Here are a small network's activations along a few directions, averaged over the inputs that share one value of a field.
Related values have similar rows: they may be neighbours, one step apart, or belong to one group.
(in the rows, 500 means zero)
Random noise pushes rows far along 2 fixed directions. That doesn't count. These rows show it; they differ only by the noise:
[500 388 586 474 504 462 399 480 367 510 411 528]
[575 439 639 439 452 498 395 533 339 563 370 536]
[589 455 677 415 417 497 369 541 328 599 354 537]
[749 570 820 323 282 567 336 654 264 738 259 554]


Values of Bim:
l8: [562 693 319 410 680 533 748 563 473 317 423 493]
l12: [ 65 462 466 278 497 116 360 193 593 463 611 439]
l11: [504 584 417 704 438 580 592 531 765 489 647 491]
l16: [540 804 570 292 414 350 519 423 540 666 520 443]
l14: [247 449 307 754 539 329 493 322 788 410 821 477]
l3: [266 189 864 291 225 394  61 286 422 795 444 477]
l2: [613 501 521 278 540 500 505 601 380 573 319 632]
l13: [467 720 629 559 254 373 473 428 590 684 625 515]
l1: [610 835 690 283 136 361 356 410 544 841 508 462]
l7: [250 238 573 604 418 460 319 432 526 533 624 378]
l5: [707 568 597 580 395 787 425 712 539 657 583 463]
l9: [562 350 389 551 671 573 576 505 424 359 390 555]
l15: [902 580 644 568 441 974 636 821 335 548 288 534]
l4: [492 408 557 379 537 389 408 455 387 470 365 527]
l6: [643 666 571 226 457 503 556 666 354 534 262 529]
l10: [458 539 555 707 465 565 450 575 732 531 669 452]
Bim is arranged as a ring.
Q: A walk along Bim starts at l14 and steps to its neighbour l13. Put l8, l12, l9, l15, l10 in the order it reaches them.
A: l12, l8, l9, l15, l10
Q: Name the neighbours of l2, in listed order.
A: l4, l6
Q: How many steps from neighbour to neighbour lead from l5 to l16, at the fewest?
A: 6

Values of Dele:
u3: [412 153 375 726 650 496 446 426 466 358 541 529]
u5: [606 340 517 440 602 605 508 506 325 438 324 468]
u13: [380 146 108 805 865 593 730 377 513 102 574 519]
u2: [539 413 788 590 294 597 279 588 575 691 499 490]
u16: [426 578 663 542 236 560 333 573 577 761 550 421]
u8: [322 513 479 582 395 461 454 376 672 547 749 404]
u7: [228 124 406 768 555 430 401 319 580 350 621 509]
u6: [767 808 582 456 333 627 618 633 556 639 607 481]
u9: [420 291 558 386 666 431 413 453 313 463 405 503]
u10: [708 858 525 362 412 437 616 536 540 563 444 539]
u11: [534 738 310 533 563 398 655 374 652 408 623 455]
u12: [671 731 526 241 443 488 580 625 425 550 301 554]
u15: [416 440 394 691 497 630 443 588 651 515 693 453]
u4: [373 497 416 383 717 374 597 524 399 312 419 556]
u14: [565 844 821 118 110 249 324 471 451 870 364 569]
u1: [426 426 586 343 627 466 445 468 349 469 341 526]
Dele is arranged as a ring.
Q: A walk along Dele starts at u8 and steps to its neighbour u6. Put u3, u16, u11, u4, u14 in the order it reaches them.
A: u11, u14, u4, u3, u16
Q: Name the neighbours of u9, in listed order.
A: u5, u1
Q: Name the neighbours of u2, in listed order.
A: u7, u15

Values of Fafur:
b11: [624 634 400 442 541 551 700 460 446 388 446 565]
b10: [613 715 782 316 328 814 487 891 371 800 217 425]
b9: [690 797 313 418 648 481 752 499 492 461 539 539]
b2: [313 434 529 632 370 339 262 329 831 582 629 535]
b6: [826 797 462 290 478 709 761 783 252 574 470 555]
b8: [182 421 355 808 653 493 405 423 636 386 845 418]
b12: [505 488 442 352 614 270 450 428 520 386 495 544]
b4: [753 395 558 612 410 558 510 520 465 494 332 600]
b7: [754 394 598 593 396 699 574 605 325 527 471 552]
b3: [404 280 351 689 675 414 467 356 402 341 410 555]
b5: [347 263 662 294 507 500 433 488 434 538 348 330]
b1: [437 592 380 656 497 530 592 573 740 399 696 434]
Fafur is arranged as 4 separate groups.
Q: Which other values are in the same group as b11? Give them in the order they are listed.
A: b9, b6, b12
Q: Which other values are in the same group as b10? Give them in the order they are listed.
A: b5
Q: Which other values are in the same group as b4? Give them in the order they are listed.
A: b7, b3
